Each row below holds a small network's activations on one record, seen along a few directions.
After each row come some of the record's fields: Dev, Tudun, Suf, Lumi, Lat, Lika, Muguz.
Other fields move the rows too, some of them a lot.
(in the rows, 500 means zero)
Random noise pushes rows far along 14 fixed directions. That doesn't count. These rows show it; they differ only by the noise:
[510 270 430 407 370 514 730 548 726 533 209 592 452 485 208 576 602 436
 704 753 455 441 537 603 541 481 439 404 558 549]
[510 451 384 266 590 442 311 718 577 538 548 605 417 540 514 849 527 484
 500 513 316 633 715 547 509 553 579 425 549 645]
[585 391 557 595 515 782 565 446 580 495 543 330 713 679 411 414 340 625
 545 421 661 404 518 587 529 479 279 461 619 425]
[538 379 604 399 354 582 634 268 565 345 443 549 414 546 291 475 541 545
 464 504 452 472 322 543 675 471 367 472 414 430]
[317 392 330 494 513 685 597 474 509 683 499 585 619 475 362 476 361 478
 524 565 508 531 537 648 597 532 527 528 500 563]
[646 681 644 565 459 292 581 404 549 540 486 306 440 635 760 303 303 432
 421 517 415 645 711 496 359 605 529 452 673 383]
[503 395 417 513 421 642 523 495 555 596 430 522 496 529 255 379 584 468
 585 625 475 456 470 567 523 516 454 429 604 573]
[592 368 419 467 666 449 694 459 645 562 347 550 484 451 403 425 435 319
 429 633 578 426 589 433 434 529 527 509 526 549]
[673 344 346 588 772 355 560 573 466 587 455 477 332 493 445 491 472 372
 578 657 554 455 813 560 367 459 580 345 280 749]
[339 718 649 481 566 723 401 739 770 368 323 436 753 263 591 657 623 538
 516 488 516 638 369 356 377 379 375 705 565 456]
[381 703 530 446 455 651 403 453 776 475 222 560 561 381 700 444 464 459
 545 522 365 614 464 505 520 565 623 560 647 476]
[539 516 537 602 417 658 391 679 492 593 419 442 422 489 344 448 545 519
 557 555 579 460 534 332 492 503 477 571 617 524]
[378 591 405 442 499 478 292 465 611 402 507 365 554 536 681 380 493 421
 620 348 381 603 563 511 344 494 473 560 645 288]
[478 551 524 438 366 480 514 274 555 498 353 558 453 573 432 440 268 375
 381 413 516 428 413 300 503 573 572 710 753 405]
[478 582 459 583 591 614 562 334 481 570 456 409 525 429 372 252 488 491
 464 612 496 566 384 484 408 462 410 460 428 654]
[557 578 435 540 670 603 441 475 492 602 401 407 379 427 458 361 421 520
 472 586 537 554 540 318 433 516 485 478 431 660]

[562 570 679 424 401 223 495 554 517 269 613 405 605 578 396 752 697 453
 451 488 355 585 388 542 251 345 289 512 581 507] | <Dev:n2 Tudun:z1 Suf:p2 Lumi:g2 Lat:b1 Lika:w2 Muguz:e1>
[384 540 502 355 469 458 420 434 503 358 410 541 292 411 636 650 494 604
 591 431 413 615 483 477 663 498 561 540 270 385] | <Dev:n2 Tudun:z2 Suf:p2 Lumi:g2 Lat:b1 Lika:w1 Muguz:e2>
[514 732 596 528 591 371 574 203 532 364 405 470 590 426 523 481 433 465
 391 518 389 596 305 493 268 346 441 523 381 744] | <Dev:n2 Tudun:z1 Suf:p1 Lumi:g1 Lat:b2 Lika:w3 Muguz:e1>
[666 346 507 508 473 435 625 719 399 645 776 338 512 630 215 497 712 573
 454 650 490 514 537 543 400 476 219 296 559 577] | <Dev:n2 Tudun:z2 Suf:p2 Lumi:g1 Lat:b1 Lika:w4 Muguz:e2>
[584 304 531 501 457 439 542 375 436 271 525 391 401 642 378 636 509 596
 718 431 549 407 514 631 523 353 360 423 290 453] | <Dev:n2 Tudun:z2 Suf:p2 Lumi:g2 Lat:b2 Lika:w3 Muguz:e2>
[407 658 667 690 378 582 522 542 322 586 606 437 607 455 488 433 445 573
 427 499 555 565 418 487 515 476 501 636 502 499] | <Dev:n2 Tudun:z1 Suf:p1 Lumi:g2 Lat:b2 Lika:w2 Muguz:e2>
[534 610 494 685 486 498 418 580 520 632 347 443 434 410 554 137 523 277
 472 540 653 381 528 218 387 623 683 710 802 337] | <Dev:n2 Tudun:z2 Suf:p2 Lumi:g2 Lat:b1 Lika:w2 Muguz:e2>
[282 582 481 585 505 546 570 413 544 531 447 662 706 381 589 533 331 378
 414 456 520 528 481 596 516 486 686 705 493 519] | <Dev:n2 Tudun:z1 Suf:p1 Lumi:g2 Lat:b1 Lika:w3 Muguz:e1>
[635 428 557 600 596 427 710 430 399 624 664 619 584 607 535 493 387 402
 310 578 532 493 624 796 572 596 643 361 480 674] | <Dev:n1 Tudun:z1 Suf:p2 Lumi:g2 Lat:b1 Lika:w1 Muguz:e1>
[537 435 519 612 499 646 467 293 459 393 600 450 592 656 512 394 471 608
 595 368 550 377 416 755 575 453 427 344 380 549] | <Dev:n1 Tudun:z1 Suf:p2 Lumi:g1 Lat:b1 Lika:w3 Muguz:e2>
[406 409 442 284 383 416 601 524 607 438 473 510 462 423 284 526 653 449
 500 561 366 580 399 381 457 456 323 570 537 334] | <Dev:n2 Tudun:z1 Suf:p1 Lumi:g1 Lat:b2 Lika:w4 Muguz:e1>
[566 651 530 653 581 586 562 330 561 530 346 428 529 407 498 259 495 508
 486 629 477 539 414 496 401 447 479 425 438 692] | <Dev:n2 Tudun:z2 Suf:p1 Lumi:g2 Lat:b1 Lika:w3 Muguz:e1>
[428 367 324 520 717 609 404 791 547 559 492 559 567 364 545 635 530 431
 597 494 617 448 670 446 479 475 554 584 432 490] | <Dev:n2 Tudun:z2 Suf:p2 Lumi:g2 Lat:b2 Lika:w2 Muguz:e1>
[533 366 470 264 270 300 644 262 545 493 482 679 383 710 446 632 454 478
 514 563 276 528 532 789 682 658 631 330 644 513] | <Dev:n2 Tudun:z2 Suf:p1 Lumi:g1 Lat:b1 Lika:w3 Muguz:e2>
[713 281 530 504 474 569 522 514 487 496 668 412 501 710 458 411 511 593
 495 426 558 393 589 567 593 556 342 332 585 333] | <Dev:n2 Tudun:z1 Suf:p1 Lumi:g2 Lat:b1 Lika:w2 Muguz:e1>
[476 393 438 456 492 662 529 649 475 677 690 438 582 613 517 499 422 673
 486 451 540 512 602 563 639 585 384 390 572 416] | <Dev:n1 Tudun:z2 Suf:p1 Lumi:g1 Lat:b1 Lika:w4 Muguz:e2>
[507 455 369 208 588 226 351 332 538 271 488 509 309 533 601 619 473 392
 490 313 382 535 519 350 392 494 506 521 470 364] | <Dev:n1 Tudun:z1 Suf:p1 Lumi:g2 Lat:b1 Lika:w4 Muguz:e1>
[572 413 506 307 452 524 345 464 526 381 517 576 323 582 511 562 569 527
 499 371 490 424 478 407 664 579 563 496 574 348] | <Dev:n1 Tudun:z2 Suf:p1 Lumi:g2 Lat:b2 Lika:w4 Muguz:e2>
[673 276 345 374 641 496 556 425 629 553 359 657 483 584 307 517 493 329
 460 594 565 273 499 452 493 561 558 444 667 639] | <Dev:n1 Tudun:z2 Suf:p2 Lumi:g1 Lat:b2 Lika:w2 Muguz:e1>
[411 579 387 446 447 443 266 540 467 472 473 408 319 443 428 434 648 473
 644 515 358 632 502 374 383 453 459 504 487 489] | <Dev:n1 Tudun:z1 Suf:p2 Lumi:g2 Lat:b1 Lika:w4 Muguz:e1>
[509 615 505 465 450 425 318 576 393 533 466 548 346 468 419 658 475 527
 424 439 474 450 408 153 445 467 536 631 539 627] | <Dev:n2 Tudun:z2 Suf:p1 Lumi:g2 Lat:b2 Lika:w2 Muguz:e2>
[457 248 367 428 393 143 688 620 463 524 486 591 350 509 317 687 543 296
 605 606 436 489 745 556 443 436 552 542 428 422] | <Dev:n1 Tudun:z2 Suf:p1 Lumi:g2 Lat:b1 Lika:w4 Muguz:e1>
[652 573 509 667 548 700 450 598 490 663 403 281 506 616 490 514 257 739
 640 541 640 429 620 389 441 498 376 384 553 726] | <Dev:n2 Tudun:z2 Suf:p2 Lumi:g1 Lat:b2 Lika:w4 Muguz:e2>
[818 323 631 610 618 281 624 608 522 308 487 434 363 552 457 644 663 472
 622 635 557 388 702 654 386 345 426 282 204 656] | <Dev:n2 Tudun:z1 Suf:p2 Lumi:g1 Lat:b2 Lika:w4 Muguz:e1>
[526 536 593 443 530 248 452 439 389 311 548 584 388 518 507 850 543 479
 516 493 363 580 538 697 477 390 589 434 246 740] | <Dev:n1 Tudun:z1 Suf:p2 Lumi:g2 Lat:b1 Lika:w1 Muguz:e2>
[468 577 446 581 661 579 446 767 557 690 452 436 671 419 583 502 427 460
 435 486 662 438 573 244 338 512 503 642 686 521] | <Dev:n1 Tudun:z2 Suf:p1 Lumi:g1 Lat:b1 Lika:w2 Muguz:e2>
[591 565 521 244 440 557 557 416 749 514 450 400 548 600 552 385 607 646
 526 658 244 706 432 635 529 631 318 167 715 478] | <Dev:n1 Tudun:z1 Suf:p1 Lumi:g2 Lat:b2 Lika:w4 Muguz:e1>
[416 664 516 644 468 549 337 465 408 514 601 457 491 449 626 239 555 425
 489 446 435 604 503 533 493 519 594 573 467 440] | <Dev:n1 Tudun:z2 Suf:p2 Lumi:g1 Lat:b2 Lika:w1 Muguz:e1>
[349 593 546 564 409 606 443 337 430 457 623 501 594 441 507 183 672 440
 465 467 425 556 265 629 542 509 504 545 508 376] | <Dev:n1 Tudun:z1 Suf:p2 Lumi:g1 Lat:b2 Lika:w2 Muguz:e2>
[658 379 399 463 644 440 452 404 523 476 454 589 472 625 481 627 458 480
 619 532 476 389 611 713 479 485 620 290 460 793] | <Dev:n1 Tudun:z1 Suf:p1 Lumi:g2 Lat:b2 Lika:w3 Muguz:e2>
[254 470 438 485 336 694 572 564 493 641 383 572 614 392 244 523 484 549
 536 590 563 497 310 380 580 483 434 670 611 473] | <Dev:n1 Tudun:z1 Suf:p1 Lumi:g2 Lat:b1 Lika:w2 Muguz:e1>
[318 533 371 343 543 694 434 536 535 612 464 530 542 436 499 567 426 638
 518 506 468 608 443 461 586 544 472 500 517 535] | <Dev:n1 Tudun:z1 Suf:p1 Lumi:g1 Lat:b1 Lika:w4 Muguz:e1>
[514 486 588 457 514 608 390 647 468 359 644 360 584 546 469 753 530 710
 532 345 583 523 462 411 469 385 251 525 463 431] | <Dev:n2 Tudun:z2 Suf:p1 Lumi:g2 Lat:b1 Lika:w4 Muguz:e1>
[651 553 493 488 613 495 425 335 356 573 615 339 468 690 467 381 316 571
 368 409 573 463 488 353 410 579 427 458 640 564] | <Dev:n1 Tudun:z1 Suf:p1 Lumi:g1 Lat:b1 Lika:w2 Muguz:e2>
[444 386 483 514 498 666 502 487 615 396 508 469 704 510 483 396 625 526
 626 459 534 430 407 646 513 432 368 466 502 365] | <Dev:n1 Tudun:z1 Suf:p1 Lumi:g1 Lat:b2 Lika:w2 Muguz:e1>
[338 631 478 682 288 623 495 483 378 700 452 531 554 484 507 336 434 526
 610 577 445 559 480 647 543 558 624 502 572 576] | <Dev:n1 Tudun:z1 Suf:p1 Lumi:g1 Lat:b2 Lika:w2 Muguz:e1>
[634 572 573 528 480 480 451 518 367 594 524 486 184 492 541 398 409 573
 388 541 466 579 655 321 653 609 579 451 359 513] | <Dev:n1 Tudun:z1 Suf:p1 Lumi:g2 Lat:b2 Lika:w4 Muguz:e1>
[661 362 559 375 507 533 385 700 642 283 434 394 396 500 423 627 686 581
 596 416 593 380 487 243 477 403 294 529 499 299] | <Dev:n2 Tudun:z2 Suf:p1 Lumi:g2 Lat:b2 Lika:w4 Muguz:e1>
[501 560 386 446 487 650 379 488 586 520 488 208 514 578 494 185 653 662
 735 580 364 633 459 532 379 529 248 240 638 417] | <Dev:n1 Tudun:z1 Suf:p1 Lumi:g2 Lat:b2 Lika:w4 Muguz:e1>
[591 487 508 374 465 415 257 598 545 333 570 577 437 588 537 741 727 517
 584 441 322 530 532 634 467 495 537 343 553 592] | <Dev:n2 Tudun:z1 Suf:p1 Lumi:g2 Lat:b1 Lika:w3 Muguz:e1>

Which values does each new row have?
[611 552 531 618 529 367 252 341 440 265 548 451 418 600 629 389 576 380
 600 314 491 358 500 545 371 427 600 514 482 446] | <Dev:n2 Tudun:z2 Suf:p2 Lumi:g2 Lat:b2 Lika:w2 Muguz:e2>
[578 402 456 519 538 459 344 431 463 329 349 623 421 593 407 828 394 440
 627 352 620 266 508 461 466 389 617 591 464 684] | <Dev:n1 Tudun:z2 Suf:p2 Lumi:g2 Lat:b1 Lika:w1 Muguz:e1>
[506 503 508 712 303 430 558 367 253 547 544 348 394 602 255 386 432 546
 622 531 534 420 434 474 406 380 385 490 405 600] | <Dev:n2 Tudun:z2 Suf:p2 Lumi:g2 Lat:b2 Lika:w4 Muguz:e2>
[594 383 493 350 497 299 542 380 434 384 545 638 297 456 311 504 668 318
 336 515 434 447 368 370 520 496 493 542 402 489] | <Dev:n1 Tudun:z2 Suf:p2 Lumi:g1 Lat:b2 Lika:w2 Muguz:e1>
[514 345 528 423 529 566 625 517 723 333 278 577 402 305 497 421 772 502
 626 607 523 445 417 526 636 458 474 450 321 363] | <Dev:n2 Tudun:z2 Suf:p1 Lumi:g1 Lat:b1 Lika:w3 Muguz:e2>
[561 385 490 494 502 423 547 406 594 377 633 535 619 622 564 396 667 391
 550 443 429 406 486 811 470 474 480 334 527 435] | <Dev:n1 Tudun:z2 Suf:p2 Lumi:g1 Lat:b2 Lika:w4 Muguz:e2>
[390 382 299 429 754 652 484 356 543 454 541 449 505 387 528 316 413 491
 483 400 589 522 482 388 535 487 419 581 269 338] | <Dev:n2 Tudun:z1 Suf:p2 Lumi:g1 Lat:b2 Lika:w3 Muguz:e1>
[413 501 417 522 566 399 440 660 464 534 616 478 540 451 621 502 505 419
 494 444 514 537 633 501 391 476 560 576 501 386] | <Dev:n2 Tudun:z1 Suf:p1 Lumi:g2 Lat:b1 Lika:w4 Muguz:e1>
[421 560 569 509 421 565 418 801 505 575 500 533 438 414 586 657 620 603
 561 558 444 605 590 496 623 527 536 486 437 502] | <Dev:n1 Tudun:z2 Suf:p2 Lumi:g1 Lat:b1 Lika:w2 Muguz:e2>
[476 515 523 528 417 471 481 597 445 539 500 471 339 475 538 550 431 580
 551 512 442 600 663 470 568 500 528 504 385 457] | <Dev:n2 Tudun:z1 Suf:p1 Lumi:g2 Lat:b1 Lika:w4 Muguz:e1>
[488 457 485 492 680 347 369 682 482 400 685 618 666 410 454 570 751 169
 342 426 544 412 465 478 313 433 602 692 605 485] | <Dev:n1 Tudun:z1 Suf:p2 Lumi:g2 Lat:b2 Lika:w2 Muguz:e2>
[375 464 434 428 382 334 697 568 550 619 408 279 523 597 548 499 253 503
 641 548 531 618 687 401 389 557 368 583 703 179] | <Dev:n1 Tudun:z1 Suf:p2 Lumi:g2 Lat:b1 Lika:w2 Muguz:e1>
[453 580 486 874 439 611 205 561 403 483 321 482 476 517 673 450 383 475
 820 354 672 276 671 571 439 435 796 630 474 562] | <Dev:n2 Tudun:z1 Suf:p1 Lumi:g1 Lat:b1 Lika:w2 Muguz:e2>
[473 463 517 601 546 479 506 558 337 477 540 476 377 454 587 494 386 519
 524 399 646 460 616 382 559 474 541 603 289 364] | <Dev:n1 Tudun:z1 Suf:p1 Lumi:g2 Lat:b2 Lika:w2 Muguz:e1>
[431 517 575 518 384 591 557 375 514 452 375 482 556 573 483 671 220 588
 583 415 615 430 465 476 571 470 510 649 556 459] | <Dev:n2 Tudun:z2 Suf:p2 Lumi:g2 Lat:b2 Lika:w4 Muguz:e2>
[473 428 510 551 362 409 485 709 600 425 399 634 534 455 444 660 738 380
 683 595 431 411 559 663 439 405 598 493 538 528] | <Dev:n2 Tudun:z2 Suf:p1 Lumi:g2 Lat:b2 Lika:w4 Muguz:e1>
[271 548 480 699 324 473 562 659 503 533 352 461 605 387 520 443 575 386
 805 597 552 504 588 654 395 416 621 626 544 412] | <Dev:n1 Tudun:z2 Suf:p1 Lumi:g2 Lat:b2 Lika:w4 Muguz:e2>
[727 612 649 601 606 452 493 396 484 446 595 406 480 546 671 338 484 546
 318 427 503 470 471 463 454 492 464 384 445 571] | <Dev:n2 Tudun:z2 Suf:p1 Lumi:g2 Lat:b1 Lika:w3 Muguz:e2>
[600 610 632 413 555 561 421 562 619 418 380 616 432 463 715 800 425 655
 456 518 392 578 590 542 670 533 605 403 361 672] | <Dev:n2 Tudun:z2 Suf:p1 Lumi:g2 Lat:b2 Lika:w2 Muguz:e1>
[441 472 532 523 461 592 463 440 461 408 477 430 493 495 395 498 432 554
 534 372 648 393 376 333 513 435 397 671 493 335] | <Dev:n2 Tudun:z1 Suf:p2 Lumi:g2 Lat:b1 Lika:w4 Muguz:e2>
